x = [127 121 135 149 125 142 113]
x[0] => 127
x[2] => 135
x[1] => 121
x[6] => 113

A =
[[135 138 120 121 117 119]
 [137 123 117 120 113 119]
 [130 140 120 133 119 137]
 [146 127 114 123 113 118]
 [105 112 132 143 121 146]
 [144 125 124 121 116 124]]
A[0,0] -> 135
A[5] -> [144, 125, 124, 121, 116, 124]
A[-4,-6] -> 130
A[-5] -> [137, 123, 117, 120, 113, 119]
A[-5,-4] -> 117
A[-5,-2] -> 113
A[1,3] -> 120
A[-3,-5] -> 127
A[-3,0] -> 146
A[-1,5] -> 124
A[1,-5] -> 123
A[-4,-4] -> 120
A[-6,1] -> 138
A[-5,5] -> 119

B =
110,115,139,110,136,141,119,144,148,145,141,138,146,145,136,143
114,128,128,110,127,129,130,144,144,148,145,123,139,145,128,144
144,114,143,128,146,115,109,126,137,126,118,115,131,130,145,127
142,111,149,122,146,112,114,137,147,135,133,111,135,138,146,137
111,112,136,111,135,142,121,145,123,140,131,144,143,145,136,141
116,117,133,129,133,143,130,138,110,125,122,145,142,126,134,124
121,127,121,117,120,124,132,134,146,146,143,120,130,144,121,142
137,119,138,138,142,129,115,120,112,113,109,134,120,116,140,113
B[-8, -16]: 110
B[4, 8]: 123
B[5, -3]: 126
B[-1, -14]: 138
B[-7, 10]: 145
B[6]: [121, 127, 121, 117, 120, 124, 132, 134, 146, 146, 143, 120, 130, 144, 121, 142]
B[-8]: [110, 115, 139, 110, 136, 141, 119, 144, 148, 145, 141, 138, 146, 145, 136, 143]
B[3]: [142, 111, 149, 122, 146, 112, 114, 137, 147, 135, 133, 111, 135, 138, 146, 137]
B[2, -14]: 143
B[7, 3]: 138
B[2, -5]: 115
B[-6, -15]: 114
B[2, 3]: 128
B[-8, 10]: 141
B[0, 1]: 115
B[6, 13]: 144
B[1, -13]: 110
B[3, -10]: 114
B[-3, -15]: 117
B[1, -12]: 127
B[3, 0]: 142
B[4, -12]: 135
B[7]: [137, 119, 138, 138, 142, 129, 115, 120, 112, 113, 109, 134, 120, 116, 140, 113]
B[-6, -7]: 126
B[1, 1]: 128
B[4, -5]: 144
B[:, 13]: [145, 145, 130, 138, 145, 126, 144, 116]
B[-5, -2]: 146
B[-7, 2]: 128
B[-6, -11]: 115
B[1, -3]: 145
B[6, -11]: 124
B[:, -15]: [115, 128, 114, 111, 112, 117, 127, 119]

data =
array([[111, 142, 156, 138, 147, 117, 114, 120, 137, 135, 111, 147, 120],
       [103, 100, 147, 123, 151, 153, 142, 125, 135, 106, 115, 143, 135]])
Indices start at 0.
(0, 0) -> 111
(1, 3) -> 123
(1, 6) -> 142
(1, 7) -> 125
(0, 11) -> 147
(0, 9) -> 135
(1, 8) -> 135
(1, 12) -> 135
(1, 9) -> 106
(0, 3) -> 138

a =
[[148 127 149 148 113 150 108 109 135 138 149 144 145 109 110]
 [113 112 108 111 136 113 122 124 122 144 111 107 108 115 125]
 [128 119 126 135 148 132 134 140 148 149 126 116 127 135 140]
 [128 138 129 129 109 129 124 129 108 111 124 139 120 111 113]
 [127 145 147 139 128 134 135 137 136 109 125 145 132 137 133]
 [147 118 145 149 120 148 107 108 140 147 149 132 146 108 109]
 [107 145 109 107 129 108 148 143 106 110 108 122 106 148 145]
 [146 122 120 140 109 143 108 108 111 137 146 127 140 107 107]
 [134 131 118 120 105 127 118 108 107 112 138 132 138 130 120]]
a[0, 0] -> 148
a[8, 4] -> 105
a[4, 10] -> 125
a[1, 9] -> 144
a[3] -> [128, 138, 129, 129, 109, 129, 124, 129, 108, 111, 124, 139, 120, 111, 113]
a[8, 1] -> 131
a[8, 11] -> 132
a[7, 5] -> 143
a[:, 2] -> [149, 108, 126, 129, 147, 145, 109, 120, 118]
a[1, 8] -> 122
a[6, 1] -> 145
a[2, 14] -> 140
a[4, 4] -> 128
a[5, 0] -> 147
a[1] -> [113, 112, 108, 111, 136, 113, 122, 124, 122, 144, 111, 107, 108, 115, 125]
a[7, 13] -> 107
a[:, 3] -> [148, 111, 135, 129, 139, 149, 107, 140, 120]
a[8, 10] -> 138
a[0, 6] -> 108
a[2] -> [128, 119, 126, 135, 148, 132, 134, 140, 148, 149, 126, 116, 127, 135, 140]
a[4, 0] -> 127
a[1, 10] -> 111
a[0, 8] -> 135
a[3, 1] -> 138
a[:, 14] -> [110, 125, 140, 113, 133, 109, 145, 107, 120]
a[:, 4] -> [113, 136, 148, 109, 128, 120, 129, 109, 105]
a[:, 8] -> [135, 122, 148, 108, 136, 140, 106, 111, 107]
a[5, 6] -> 107
a[:, 12] -> [145, 108, 127, 120, 132, 146, 106, 140, 138]
a[2, 5] -> 132
a[:, 13] -> [109, 115, 135, 111, 137, 108, 148, 107, 130]
a[0] -> [148, 127, 149, 148, 113, 150, 108, 109, 135, 138, 149, 144, 145, 109, 110]
a[4, 2] -> 147

m =
116	101	129	158	152
123	101	136	120	143
114	101	114	127	129
107	101	129	106	130
138	101	139	129	151
119	101	128	130	142
113	101	125	130	137
m[0][0] = 116
m[-4][-4] = 101
m[-1] = [113, 101, 125, 130, 137]
m[-3][4] = 151
m[:, -1] = [152, 143, 129, 130, 151, 142, 137]
m[-4] = [107, 101, 129, 106, 130]
m[1][4] = 143
m[-6][-5] = 123
m[4][-4] = 101
m[1][-4] = 101
m[4][-2] = 129
